Each row below holds a small network's activations on one input, seen along a few directions.
In each table, some parts of the input vary, and every possible input appears once, in random order.
Descriptions start from the smaller parts, as in this example, which fits no table here: one of 6 places along a line, together with either a single point or one of 9 places around a ring or (one of 2 separate values, together with one of 5 places around a ring).
Shared parts are said once, and a part with two or three values counts as separate values.

Other details of the inputs shift rows strongly along two fixed directions, in all tables alike. That doesn't count.

Table:
x1: [-32   9  27   9  22 -12 -14  -1   1   6  13 -26]
x2: [-11  11   0   5  33 -10 -38   4  50 -15  11  -9]
x3: [ 54  -4 -23 -20 -32  -6   0  -2 -14  16  -9  22]
x4: [-10   0 -11  -4   2  12   1  14  22 -31  -7  18]
x5: [  2   6  -9   6  22  -4 -27   2  44 -15   6   2]
x6: [ 41   2 -19 -24 -23 -10  -3  -3  -4  13  -2  25]
x7: [-40  14  25   0  26 -14 -26  11  24 -14  13 -19]
x8: [-11  -1  -1   1   2   4   6   0   2  -6  -1   2]
x9: [-16  -9  31  36  12  -6  17 -36 -61  71  17 -52]
x10: [ 17 -10 -22 -10 -21  23   8  16   6 -33 -22  20]
x11: [ 20   0 -10 -27 -26  -1  20  15  -3 -17  -5  38]
x12: [ -2  -9 -12   6  -3  20  10   0  -1 -10 -11   3]
x13: [-45  17  22   3  32 -21 -12   7  26 -10  21  -5]
x14: [ 15  -5 -20 -15 -22  14  17  11   5 -27 -14  32]
x15: [ 45   2 -13 -28 -27 -10 -15   3  -4   8  -5  18]
x16: [-15   3   7   2   7  -3   6  -2  -2   1   4  -3]
x17: [-9  4 16 -6  1 -8 -5  3 -5 -2  4 -5]
x18: [ -9   2   7  31  36  -6 -28 -15  19  19  12 -38]
x19: [ 36 -33 -22  35 -34  41  49 -34 -72  44 -27 -19]
x20: [-24 -11  10  43  17  13  20 -33 -36  46   4 -42]
x21: [ -5   7   0 -18  -4  -8   5  14  12 -22   3  27]
x22: [ -8   5  10  19  32  -7 -39  -8  25   9  11 -34]
x23: [  3  18   1 -19  11 -32 -24   6  27   6  19  16]
x24: [  6  -1   3 -10 -12  -4  19  -1 -17   9   2  10]
x25: [  2  -9  -6   1  -8  20  -2   5  -2 -15 -14  -3]
x26: [ 12 -16  -1  26 -13  16  32 -25 -53  39  -6 -22]
x27: [  5  -1 -17 -14 -15  13   9  17  18 -35 -13  31]
x28: [ 11  -2 -10 -19 -20  15  -5  20  13 -36 -19  18]
x29: [-11   4  12  -1   4 -10   3   3  -5   0   5  -3]
x30: [ 26 -10 -14 -11 -29  13  28  -2 -24  -2 -14  21]
x31: [-21  11  23  -4  13 -23  -4   7   2   6  17  -7]
x32: [-26   5  13   8  17  -8  -7   4   9  -4   7 -15]
Description of these inputs: one of 4 places along a line, together with either one of 2 separate values or one of 6 places along a line.
The inputs of x25 and x10 match in every part but the place on the line of 4. If x17 is changed in the same way as x25 into x10, which row does it become?
> x29
Change only the choice among 2 separate values in x2. List by row number the other rows that result.
> x6
Start at x15 and move only the place on the line of 4, one step at a time. The first step leads to x3. Which rows follow, in order?
> x6, x23

Table:
x33: [-11  15  12 -23  15 -25 -26  28  40 -30  12  11]
x34: [  0 -11   4  24   9   2   5 -21 -29  48   6 -32]
x35: [ -4  -1  16  27   9  -5  15 -31 -36  39  12 -25]
x36: [ -8  -6  20  22   9  -4  21 -26 -39  43  17 -21]
x37: [-70  16  31  31  54 -31   2   1  18  14  31 -27]
x38: [-20   5 -14 -17   0  -3  11  29  29 -32  -3  34]
x39: [ 12  11  -5 -19  -1  -8 -15  11  33 -33   0  23]
x40: [  7   6   2 -29 -17 -12  -5  25   9 -24  -2  26]
x41: [-31  11  22  15  35 -18 -17 -13  11  18  21 -23]
x42: [ 44  -5 -27 -30 -26  11   4  14  20 -34 -14  42]
x43: [ 17  11 -11 -40 -12 -11 -24  38  43 -50  -8  37]
x44: [-15  -3   6 -21 -12  18  12  24  10 -51 -16  16]
x45: [ -5  14  -5 -29  -9  -6 -14  15  21 -28  -2  29]
x46: [ -5  -5  -3  32  10  10  -1 -37 -24  46   2 -32]
x47: [ 53 -26 -16   4 -47  21  46 -16 -67  34 -17   7]
x48: [ 51 -22 -24   2 -35  24  38 -21 -43  20 -14  14]
x49: [  3  -2   7  19   4  -3  12 -25 -24  26   7 -16]
x50: [ 42 -25 -50   0 -48  58  20   7 -10 -39 -47  29]
x51: [-36  13  29  25  51 -27 -33  -6  25  23  28 -45]
x52: [ 65 -12 -32 -23 -54  16  22   9 -22 -19 -28  36]
x53: [ 18 -11  -9  11 -24  12  17 -18 -49  37 -11 -12]
x54: [-26 -17  24  29   8  22  33 -18 -40  17  -1 -37]
x55: [-55  21  28  13  42 -26 -29 -11  17  17  26 -28]
x56: [ 51 -17 -28 -34 -55  19  26  16 -26 -11 -24  43]
x57: [ 59 -13 -43 -23 -54  26  10   7 -15 -14 -35  33]
x58: [ -7  -5  12  23  10  -1  14 -29 -35  43  10 -23]
x59: [  7 -21 -11 -16 -31  39  33  11 -20 -28 -27  15]
x60: [ -5   7   2 -34  -7  -8  -5  21  20 -25   5  33]
x61: [-15  24   8 -41  11 -30 -40  44  62 -55   8  28]
x62: [-74  17  29  31  52 -30  -2   0  17  15  27 -27]
x63: [ -9  11  -1 -20  17 -14 -37  26  51 -25   6   6]
x64: [ 22 -11   3  24 -15   4  25 -25 -55  43  -3 -23]
x65: [-28  27  15 -24  39 -29 -48  28  81 -47  21  13]
x66: [-47  11  26  20  52 -20 -27 -14  22  27  31 -36]
x67: [-47  16  41  17  47 -35 -23  -1  11  24  33 -39]
x68: [ -8   6  13  17  16 -10  -2 -19  -4  17  12 -17]
x69: [ 12 -12 -10  25 -11  17  18 -38 -46  48  -7 -20]
x70: [-11 -16   3  56  16  28  14 -26 -23  16  -7 -42]
x71: [ 23   2  -9 -20  -7  -5 -13  20  25 -24  -4  17]
x72: [ 23  -2  -7 -12 -10  -3  -3  12   7 -10  -4  11]
x73: [ 56 -18 -39 -27 -45  28  22   3 -11 -13 -25  43]
x74: [ 10   8 -12 -23 -15  -3 -18  19  19 -22 -11  19]
x75: [ -9  -4   9  -8 -14  19  20  13  -5 -41 -16   6]
x76: [ 65 -17 -43 -20 -44  29  17  -2  -6 -16 -29  38]
x77: [-23  18 -20 -33 -11  -7  -2  43  48 -61 -12  52]
x78: [ -9  15   5 -19  15 -21 -35  25  45 -29   6   7]
x79: [ 54 -18 -37 -29 -46  26  25   3 -15 -13 -23  44]
x80: [  0  -6  -2  31   6   6  -5 -27 -26  47  -1 -38]
x81: [ -9  14   0 -32 -13  -8 -10  17  17 -28   0  32]
x82: [  5   5  -6 -30  -5  -9 -16  26  26 -24   0  21]
x83: [ -1   7  -3 -31  -3  -5  -9  19  25 -25   3  30]
x84: [-53  18  31  18  41 -29 -31  -8   9  27  25 -42]
x85: [  7 -27 -11  16 -38  49  48 -21 -65  13 -32 -13]
x86: [-64   0  22  42  58   6 -25  -3  28   2  17 -47]
x87: [-60  20  40  14  36 -33 -25  -4   0  28  28 -37]
x88: [-44  12  15  26  27 -19  14   0   5   5  14 -11]
x89: [-18  29  20 -43   4 -37 -33  47  54 -59  12  33]
x90: [ 17 -15  -4  22  -8  12  26 -34 -46  44  -1 -16]
x91: [-14 -20  -1  53  17  31  12 -24 -23  20  -8 -41]
x92: [  1  -8   9  28  14   1  13 -31 -27  42  12 -27]
x93: [ 19  -9  -1  32   1   4   5 -27 -29  39  -2 -33]
x94: [-10  27  10 -36  12 -32 -42  41  65 -59   7  25]
x95: [  7  -9   1  31  10   3   0 -25 -24  44   2 -37]
x96: [ 10   2   3  10   3  -7  -6  -7  -3  11   2 -15]
x97: [ 25 -21 -12  22 -10  17  16 -25 -40  49  -7 -24]
x98: [-52  13  36  13  45 -29 -25  -1  10  29  31 -38]
x99: [  5  -5   4  35  14   3   6 -36 -21  39   7 -32]
x100: [ 14   1  -3 -17 -14  -5  -2  14  -1 -10  -5  14]
x101: [ 47 -20 -14   8 -44  21  48 -27 -66  30 -15  11]
x102: [ -2  -5 -11   2   7  21 -10  24  39 -54 -11  12]
x103: [-12  12  -2 -20  20 -10 -32  17  53 -26   9  13]
x104: [ 15   4 -12 -20  -5  -1 -11  10  26 -25  -4  25]
x105: [ 10 -13   5  18 -12   8  31 -30 -54  44   2 -11]
x106: [ 58 -14 -29 -28 -47  21  30   5 -19 -17 -21  45]
x107: [-18  19  -1 -20  13 -12 -34  14  46 -29   5  15]
Describe the family of inputs behind these rows.
> one of 5 places along a line, together with either one of 3 separate values or (one of 2 separate values, together with one of 6 places along a line)
The inputs of x89 and x47 match in every part but the place on the line of 5. If x93 is changed in the same way as x89 into x47, which row does it become?
> x51
The inputs of x102 and x70 match in every part but the place on the line of 5. If x48 is changed in the same way as x102 into x70, which row does it become?
> x49
Change only the choice among 3 separate values in x91. List by row number the other rows that result.
> x44, x62
Change only the place on the line of 6 in x57. List by row number the other rows that result.
> x53, x74, x80, x84, x87
Change only the choice among 2 separate values in x103. List by row number the other rows that result.
> x63
Change only the place on the line of 5 in x66. List by row number the other rows that result.
> x39, x42, x104, x107

Table:
x108: [-42  18  27  11  40 -31 -32  -6  16  28  27 -33]
x109: [ 80 -34 -33  28 -44  35  49 -45 -76  56 -23  -8]
x110: [-49  24  42 -14  33 -35 -23  19  31 -20  27  -5]
x111: [ 27   1 -18 -33 -33   2   2  14  -1 -15 -15  33]
x112: [-24   6  18   5   9 -14  -3 -10 -20  31  11 -20]
x113: [-39  -9  13  18  11  34  -8  24  16 -55 -22 -29]
x114: [  6  20 -11 -38   0 -21 -40  31  54 -38   2  31]
x115: [-12  -6  25  26  12  -5  17 -27 -40  45  13 -33]
x116: [  8   2  -4 -33 -31   0   7  16  -9 -14  -9  27]
x117: [-47 -14   7  54  21  13  59 -27 -42  36   8 -22]
x118: [ 70 -13 -34 -44 -57  19  22  22  -4 -41 -28  58]
x119: [-33 -17  -7  56  27  39  17 -42 -17  30  -3 -38]
x120: [-18  23  18   2  46 -35 -47  10  58 -13  28 -12]
x121: [ 42  -7 -29  -5 -17   4 -10  -3   2  15  -9  11]
x122: [ 32   5 -13 -35 -17  -5  -9  25  32 -43  -6  38]
Describe the family of inputs behind these rows.
> either one of 3 separate values or (one of 2 separate values, together with one of 6 places along a line)

Table:
x123: [-42  14  14  -2  27 -18 -12   7  24  -4  15  -2]
x124: [-15  -7  12  26   1   4  21 -15 -39  33   1 -27]
x125: [-12  -9  -1  27   8   7  17 -26 -28  40   5 -21]
x126: [  9   1  -3 -19  -5   7 -11  24  27 -46  -9  16]
x127: [ 41 -16 -31  -4 -36  26  23   6 -17 -13 -27  20]
x128: [ 12  25   7 -55  -9 -41 -56  23  25   1  12  18]
x129: [-47  22  34 -16  34 -26 -35  30  50 -44  17  -5]
x130: [ 10  20   7  -5  28 -37 -50  -3  39  20  22 -13]
x131: [ 18  -1 -15 -31 -31  12  13  16   2 -32 -16  40]
x132: [ 30  -7 -14 -24 -29  18   7  21   7 -43 -20  26]
x133: [ -9 -10   5  32   5   7  16 -18 -32  32   0 -30]
x134: [ 17 -21 -21  33  -8  26  26 -33 -38  42 -10 -14]
x135: [-48  11  25  31  50 -13 -23 -16  19  16  24 -37]
x136: [-14  13  -1 -19  11  -6 -20  20  43 -40   2  19]
x137: [-33  -3  30  45  42   0 -12 -24  -7  30  17 -57]
x138: [ 88  -1 -25 -44 -47 -20  25   9  -9  -6  -1  65]
x139: [ 20  -9 -15 -10 -26  17  22  -4 -19  -6 -16  19]
x140: [  6 -17  -9  20 -16  18  37 -27 -52  45  -6  -8]
x141: [ 13 -10 -12   5 -16  17  18 -13 -21   7  -9   3]
x142: [-17  13  -7 -18  12  -8 -18  22  45 -34   3  23]
x143: [ -7   0  15  -7  -5   2   3  10  -3 -16  -2  -1]
x144: [-30   6  17  12  17 -11  -3   3   1   3   7 -18]
x145: [ 10 -13 -10  25  -3  16  10 -11 -17  14  -9 -14]
Describe the family of inputs behind these rows.
> either one of 3 separate values or (one of 4 places along a line, together with one of 5 places along a line)
Change only the place on the line of 4 in x131. List by row number the other rows that result.
> x124, x140, x143
